These are the activations of a small neural network, seen along a few directions. Each row is one input.
In each table, some parts of the input vary, and every possible input appears once, in random order.
Descriptions start from the smaller parts, as in this example, which fits no table here: one of 2 separate values, together with either a single point or one of 9 places around a ring or (one of 4 places along a line, together with one of 5 places around a ring).
Shared parts are said once, and a part with two or three values counts as separate values.

Other details of the inputs shift rows strongly along two fixed directions, in all tables alike. That doesn't count.

Rows:
x1: 43; 15; -25; 19; -63; -39; -41; 12; -5; -1; -13; -6; 66; -32
x2: 63; -18; 10; 76; -38; -46; 14; 20; 6; 20; -27; 54; 15; -30
x3: -54; 12; -17; -12; 66; 26; 56; -15; 6; -44; 36; 21; -33; 48
x4: 46; -74; 5; -27; 8; -43; 26; -15; -43; 13; 7; -12; -27; 2
x5: 20; 12; -1; 88; 14; -50; -36; 52; 27; 11; 16; 42; 21; -11
x6: 39; 17; -25; 77; -31; -56; -41; 32; 3; -12; 13; 37; 56; -34
x7: -20; 11; 3; -10; 26; 22; 20; 0; 9; -15; -1; -17; -15; 4
x8: 35; 17; -22; 24; -59; -29; -37; 13; -10; 13; -9; -7; 61; -44
x9: -3; 17; -12; -60; -40; 36; 7; -30; -22; 16; -28; -54; 28; -20
x10: -47; 9; -11; -20; 44; 23; 32; -16; 0; -20; 8; -1; -6; 31
x11: 24; -64; 16; -61; 44; 9; 59; -31; -54; -3; -2; -27; -39; 13
x12: 58; -16; 21; 3; -64; -8; 30; -13; -11; 31; -53; -10; 18; -27
x13: 39; -65; 8; -29; 41; -2; 51; -9; -42; -2; 3; 7; -29; 10
x14: -15; 12; -26; 61; 47; -30; 16; 19; 16; -49; 49; 59; -6; 29
x15: -29; 3; 23; -78; 7; 67; 22; -40; -8; -26; -10; -42; -23; 12
x16: 36; 15; -30; 88; 0; -45; -23; 35; 24; -22; 25; 70; 43; -15
x17: 49; 16; -2; -34; -83; 3; -35; 3; 0; 37; -41; -57; 51; -47
x18: -17; 2; 13; -49; -6; 47; -7; -19; -4; 21; -17; -14; -11; -4
x19: 22; 15; -20; 91; 5; -53; -28; 38; 18; -9; 28; 57; 47; -10
x20: -49; -7; 15; -55; 13; 43; 5; -32; -8; 8; 2; -25; -45; 28
x21: -24; -2; 12; 30; 39; -6; -4; 13; 13; -41; 40; 42; -33; 26
x22: -30; -1; 18; 59; 55; -14; -12; 27; 14; -31; 39; 55; -20; 14
x23: 51; 16; -5; -32; -87; -1; -35; 0; -7; 21; -42; -61; 46; -54
x24: -22; -1; 20; -22; 18; 20; -4; -11; 5; -31; 3; -2; -14; 18
x25: 55; -64; 14; -23; 18; -22; 31; -5; -44; 11; -1; -7; -8; 1
x26: -36; 11; 6; -47; 27; 48; 34; -18; 1; -2; -11; -41; -26; 10
x27: -22; 0; -8; 65; 50; -29; 4; 30; 30; -26; 40; 41; -35; 29
x28: 42; 13; -10; -35; -79; 10; -33; 3; 1; 46; -44; -46; 43; -52
x29: 8; -7; 5; 82; -11; -62; -60; 38; 15; -5; 37; 53; 3; -8
x30: -45; 1; 26; -61; 43; 71; 34; -32; 5; -25; 5; -18; -33; 35
x31: 49; 7; 15; -40; -89; 9; -53; -9; -8; 20; -32; -43; 50; -44
x32: -48; -4; 21; -59; 22; 47; 9; -24; -6; -8; -8; -28; -25; 24
x33: -16; 6; 0; 6; 27; 1; 8; 13; 15; -16; -1; -7; -9; 11
x34: 15; 12; 0; 85; 18; -48; -39; 48; 23; 21; 12; 40; 15; -8
x35: 28; 10; -4; -32; -74; -6; -45; 4; -12; 53; -48; -61; 39; -41
x36: -33; 0; 21; 32; 58; 6; -10; 11; 12; -3; 25; 37; -24; 25
x37: -10; 10; -2; -43; 0; 42; 12; -12; 7; 25; -24; -28; -9; -6
x38: 1; 7; -25; 83; 0; -64; -39; 27; 5; 13; 28; 49; 16; -2
x39: -37; -8; 13; -18; 9; 17; -8; -14; 0; -3; 15; -4; -34; 20
x40: 52; 9; -12; -34; -102; -12; -40; -5; -3; 24; -35; -65; 33; -40
x41: -6; 12; -19; -9; -11; -1; 1; -6; -4; -11; -7; -11; 29; 0
x42: 4; -26; 16; 63; 31; -41; 55; -4; 14; -10; 4; 57; -45; 19
x43: -20; 4; -3; -68; -21; 40; 18; -28; -3; 14; -19; -64; -23; 11
x44: -2; 4; 13; -76; -18; 67; 11; -37; 0; -13; -21; -31; -9; -1
x45: -52; -2; 17; -11; 49; 21; 4; -6; -2; -6; 24; 17; -50; 33
x46: -1; 16; -22; -47; -14; 45; 26; -27; 1; -6; -14; -19; 20; -5
x47: -30; 12; -10; 59; 65; -15; 8; 16; 17; -9; 34; 54; 1; 27
x48: 41; 20; -20; 37; -32; -26; -24; 15; 7; -8; 3; 15; 58; -20
x49: 29; 2; 14; 15; -53; -20; -63; 18; -1; 33; -9; -3; 41; -35
x50: 24; 15; -24; 16; -57; -36; -43; 12; -15; 37; -5; -4; 41; -29
x51: -13; 11; -2; -74; -21; 43; 24; -23; -4; 2; -18; -61; -18; 5
x52: 34; -5; 3; 67; -46; -63; -71; 31; 12; -3; 23; 34; 20; -23
x53: -29; 11; 5; -8; 33; 21; 12; -1; 2; 8; -5; -16; -21; 7
x54: -75; -4; 23; 44; 111; 16; 18; 11; 12; -30; 44; 57; -59; 43
x55: -39; 4; -1; -48; 17; 37; 25; -24; 1; 12; -7; -40; -42; 28
x56: -29; -2; 14; -22; 10; 20; -2; -8; -1; -16; 17; -1; -28; 16
x57: -50; 8; 1; 51; 88; -10; 21; 25; 18; -17; 38; 46; -54; 44
x58: -52; 9; -9; -3; 59; 15; 28; -12; 0; -13; 12; 11; -14; 38
x59: 25; 8; -8; 69; -21; -61; -55; 49; 13; 19; -3; 19; 33; -26
x60: -34; 11; 1; -62; 35; 49; 54; -25; 8; -35; 3; -34; -45; 34
x61: 50; 12; -7; -36; -89; -9; -40; 1; -3; 20; -47; -63; 49; -45
x62: 40; 17; -24; -36; -84; 11; -28; -11; -12; 38; -37; -35; 61; -48
x63: -29; 7; -3; 56; 91; 8; 35; 27; 42; -37; 35; 60; -36; 33
x64: 29; 8; -30; 72; -43; -67; -46; 28; 5; 4; 20; 32; 40; -21
x65: -50; -3; 22; -56; 26; 46; 5; -25; -9; 4; -10; -26; -29; 25
x66: -12; 2; 13; -74; -16; 67; 9; -33; -2; -2; -21; -32; -10; -3
x67: 0; 12; -5; -15; 22; 33; 27; -3; 24; -22; -4; 0; -12; 7
x68: -28; -2; 11; 32; 51; 14; -2; 13; 19; -14; 24; 49; -24; 17
x69: 11; -73; 15; 24; 99; -45; 50; 12; -32; -23; 35; 46; -46; 41
x70: 8; 1; 14; 31; -26; -22; -54; 22; -6; 17; 1; 10; 20; -30
x71: 73; -69; 3; 8; -14; -72; -2; 15; -46; 23; 10; 7; -3; -19
x72: 30; -13; 24; -40; -44; 21; 56; -39; -22; 21; -58; -33; -8; -19
x73: -41; 5; -24; 56; 77; -16; 36; 4; 25; -62; 57; 61; -32; 51
x74: 23; 0; 5; 12; -64; -33; -67; 19; -10; 31; -2; -4; 25; -35
x75: -19; 13; -19; 4; 26; 18; 15; -7; 7; 4; 5; 22; 4; 8
x76: -33; 9; 0; -76; 4; 51; 35; -25; -4; 4; -12; -55; -32; 18
x77: -40; -4; 21; -80; 7; 59; 15; -35; -6; -15; -14; -45; -20; 21
x78: 44; -19; 11; 86; -18; -68; 17; 22; 3; 11; -9; 61; -7; -14
x79: -29; 15; -11; 8; 29; 8; 10; -7; -7; 2; 8; 8; 2; 8
x80: -11; 6; -23; -7; -20; -4; -2; -12; -5; 6; 6; -11; 9; 5
x81: -30; 15; -6; -73; 10; 62; 42; -39; -5; -1; -11; -41; 4; 20
x82: 59; -19; 17; -18; -90; -17; 17; -18; -20; 40; -68; -31; 25; -39
x83: -19; 12; -19; -50; -19; 24; 17; -24; -14; 5; -4; -32; 7; 5
x84: 38; 14; -2; 92; 9; -52; -33; 52; 33; -12; 19; 47; 27; -11
Each input here is: one of 6 places along a line, together with either one of 2 separate values or (one of 3 separate values, together with one of 4 places along a line).
Changing only the place on the line of 6 turns x48 into x73. The same change can be made to x30. Which row results? -> x29
Changing only the place on the line of 6 turns x28 into x5. The same change can be made to x68. Which row results? -> x49
Changing only the place on the line of 6 turns x8 into x41. The same change can be made to x11. Which row results? -> x69
Which other rows does x72 become when the choice among 2 separate values takes its other values? List them by row number. -> x11
Which other rows does x79 become when the choice among 3 separate values takes its other values? List them by row number. -> x53, x54
Which other rows does x39 become when the choice among 3 separate values takes its other values? List them by row number. -> x43, x80
Which other rows does x23 become when the place on the line of 4 takes its other values? List them by row number. -> x7, x26, x53

Rows:
x85: -31; -9; 19; 12; 71; 19; 38; 2; 8; -4; 6; 24; -40; 27
x86: -7; -17; 18; 38; 6; -37; -52; 24; 0; -2; 31; 26; -17; 3
x87: -28; 13; 7; -66; -12; 61; 52; -41; 3; 12; -38; -48; -26; 11
x88: 10; -3; -12; -68; -24; 30; 33; -35; -18; -8; -18; -44; 8; 0
x89: 5; -16; -5; -63; 8; 30; 32; -29; -24; -10; -6; -31; -1; 8
x90: 10; -12; -11; 28; 32; -23; 14; 10; -3; -24; 24; 31; 2; 10
x91: -60; 14; 3; -12; 74; 45; 37; -14; 22; -53; 33; 20; -39; 48
x92: 26; -36; 5; 48; -1; -67; -31; 24; -18; 6; 27; 30; -10; -2
x93: -30; 28; -9; -45; -28; 36; -5; -20; 5; 11; -15; -42; 3; 1
x94: -5; 7; -3; 47; 15; -29; -47; 33; 6; 12; 19; 26; 16; -8
x95: -21; 21; -8; 34; 17; -3; -10; 11; 24; -32; 25; 31; 0; 13
x96: -5; 1; -16; -64; -19; 26; 31; -31; -20; 18; -23; -52; 1; 1
x97: 8; 7; -22; -33; -40; 1; 13; -19; -13; 23; -22; -38; 16; -10
x98: -18; -7; 17; 10; 59; 24; 44; -4; 16; -33; 11; 32; -34; 27
x99: -16; 20; -9; 51; 8; -24; -36; 29; 18; 4; 18; 26; 10; 0
x100: 8; 12; -2; -54; -44; 31; -24; -16; -7; 2; -16; -42; 25; -19
x101: 35; 3; 8; -15; -53; 8; -3; -8; 2; 9; -31; -18; 21; -26
x102: 64; 5; -23; -1; -96; -38; -33; 1; -14; 20; -25; -25; 61; -47
x103: -16; -14; -9; 13; 59; -11; 24; 6; -10; -2; 20; 18; -16; 22
x104: 59; -3; -21; 0; -81; -44; -45; 11; -25; 52; -28; -32; 58; -51
x105: 0; 5; 6; 58; 13; -23; 2; 23; 18; 9; 0; 34; -7; -1
x106: 21; 5; 0; -28; -42; 9; -43; 0; -10; 8; -9; -25; 34; -27
x107: -2; -13; 19; 19; 48; 11; 26; 5; 9; -22; 10; 34; -21; 15
x108: 27; 0; 5; 73; -9; -46; -29; 38; 11; 25; -4; 36; 15; -23
x109: -52; 15; 3; -70; 27; 63; 20; -29; -2; -2; -5; -43; -23; 24
x110: -12; -34; 36; 17; 36; -9; 8; 4; -1; -7; 14; 28; -56; 22
x111: 32; 7; 1; 72; -23; -38; -16; 26; 22; -7; 0; 44; 19; -18
What is each input in this table made of? -> one of 3 separate values, together with either a single point or (one of 2 separate values, together with one of 4 places along a line)
Changing only the choice among 3 separate values turns x111 into x95. The same change can be made to x87. Which row results? -> x93
Which other rows does x104 become when the place on the line of 4 takes its other values? List them by row number. -> x96, x97, x103
Which other rows does x103 become when the choice among 3 separate values takes its other values? List them by row number. -> x85, x94
Which other rows does x89 become when the choice among 3 separate values takes its other values? List them by row number. -> x106, x107

Rows:
x112: -12; 21; -25; 80; 45; -35; -9; 34; 27; -35; 43; 59; 13; 14
x113: 5; -6; 22; 36; -20; -30; -61; 29; 2; 28; 3; 12; -1; -18
x114: -47; -1; 36; -14; 26; 32; -13; -4; 8; 12; 1; -3; -43; 17
x115: -9; -30; 6; -88; 2; 30; 20; -37; -35; 1; -3; -52; -26; 15
x116: -11; -13; 34; 22; 62; 36; 88; -15; 32; -59; 1; 53; -57; 38
x117: -1; 41; -4; 51; -36; -10; -58; 30; 30; 16; -6; 19; 39; -27
x118: 23; -38; -7; 50; 27; -67; -21; 25; -24; -10; 43; 45; -2; 6
x119: 8; 14; -34; 64; 21; -43; -11; 27; 13; -29; 36; 44; 30; 3
x120: -39; 37; -3; -58; -8; 66; 12; -27; 15; -4; -19; -41; 2; 7
x121: -18; -22; 14; -84; 1; 37; 12; -33; -25; 6; -8; -53; -31; 14
x122: 35; -39; 17; -36; 14; 15; 64; -21; -25; 16; -33; -15; -16; -3
x123: -35; 3; -9; 33; 72; 9; 103; -10; 19; -9; -4; 33; -49; 43
x124: 61; -11; 10; -13; -115; -40; -93; 15; -24; 62; -34; -47; 46; -64
x125: 1; 33; -16; -70; -60; 45; -10; -25; 0; 13; -33; -64; 35; -22
x126: 39; 8; -42; 28; -32; -45; -23; 13; -11; -10; 15; 12; 60; -22
What is each input in this table made of? -> either one of 3 separate values or (one of 2 separate values, together with one of 6 places along a line)

Rows:
x127: 64; 13; -27; -5; -99; -31; -46; 7; -15; 31; -29; -32; 74; -55
x128: 29; 2; -6; 74; -14; -54; -24; 34; 9; 19; 0; 37; 22; -20
x129: -25; -4; 11; -66; -3; 39; -3; -24; -14; 6; -7; -42; -17; 8
x130: 10; 7; -3; 67; -8; -49; -62; 40; 10; 10; 20; 34; 22; -17
x131: 32; -2; -19; 65; -5; -56; -26; 32; 1; -5; 21; 39; 31; -15
x132: -15; 14; -4; -46; -10; 38; 37; -27; 0; 11; -27; -36; -5; 5
x133: 26; 21; -27; -36; -64; 9; -7; -15; -7; 11; -27; -41; 48; -28
x134: -30; -31; 18; 16; 83; 0; 46; -1; -2; -21; 26; 35; -61; 42
x135: 44; -3; 14; 81; -23; -48; -23; 36; 19; 12; -10; 46; 16; -28
x136: -5; -8; 6; -50; -4; 30; 32; -26; -13; 15; -24; -34; -14; 4
x137: -17; -14; 17; -64; -8; 29; -10; -22; -19; 8; -6; -41; -19; 5
x138: 0; 4; 5; -57; -11; 50; 41; -35; 0; -20; -20; -27; -4; 5
x139: -1; 32; -12; -36; -63; 21; -38; -8; 3; 25; -24; -47; 34; -26
x140: -1; -13; -3; -66; 1; 30; 30; -32; -21; -9; -7; -37; -7; 9
x141: -27; 17; -5; 46; 29; -14; -25; 24; 19; -8; 27; 31; -1; 10
x142: -37; -22; 14; 19; 90; 6; 53; -1; 4; -23; 26; 39; -59; 46
x143: -30; -24; 3; 8; 87; 2; 46; -5; -4; -44; 42; 35; -47; 48
x144: -16; 11; 18; 50; 24; -3; -20; 22; 30; -19; 17; 44; -13; 8
What is each input in this table made of? -> one of 3 separate values, together with either a single point or one of 5 places along a line
Changing only the choice among 3 separate values turns x143 into x137. The same change can be made to x138. Which row results? -> x144
Which other rows does x129 become when the choice among 3 separate values takes its other values? List them by row number. -> x140, x142
List by row number the other rows that have the choice among 3 separate values in common with x132. -> x128, x134, x135, x136, x142

Rows:
x145: 12; -13; -3; -93; -50; 31; -3; -39; -30; -3; -14; -64; 13; -10
x146: -21; 41; -33; 71; 21; -37; -34; 37; 23; 9; 21; 29; 30; -3
x147: 17; -32; -1; 50; 29; -47; -7; 23; -9; -30; 39; 47; 1; 7
x148: -49; 10; -16; -58; 40; 47; 71; -38; -7; -5; -5; -33; -33; 37
x149: 59; 3; -18; 31; -87; -62; -99; 31; -11; 16; 9; -2; 69; -52
x150: -88; -10; 37; -12; 119; 59; 73; -20; 22; -41; 26; 29; -101; 73
x151: -8; 13; -15; 49; 11; -31; -66; 39; 9; -25; 49; 38; 29; -4
x152: -5; 13; 26; -100; -75; 60; -21; -40; -10; 43; -55; -84; -1; -23
x153: 20; -42; 6; 41; 59; -37; 19; 14; -12; -35; 36; 51; -16; 19
x154: 38; 43; -2; -88; -101; 88; 39; -52; 21; -18; -73; -64; 48; -38
x155: -63; 25; -20; -58; 41; 54; 57; -34; 0; -6; -2; -36; -26; 37
x156: 90; -26; 24; 36; -84; -58; -54; 28; -15; 58; -40; -2; 31; -61
x157: 52; -4; -26; 53; -48; -68; -21; 26; -12; 38; -12; 12; 43; -36
x158: 3; -22; -10; -66; 10; 35; 73; -39; -26; 17; -31; -42; -14; 10
x159: 8; -20; 28; 64; 24; -36; -7; 28; 13; 4; 9; 48; -29; 3
x160: -66; 21; 23; 80; 93; 1; -19; 35; 43; -24; 44; 73; -45; 39
What is each input in this table made of? -> either a single point or (one of 3 separate values, together with one of 5 places along a line)
Which other rows does x153 become when the choice among 3 separate values takes its other values? List them by row number. -> x156, x158
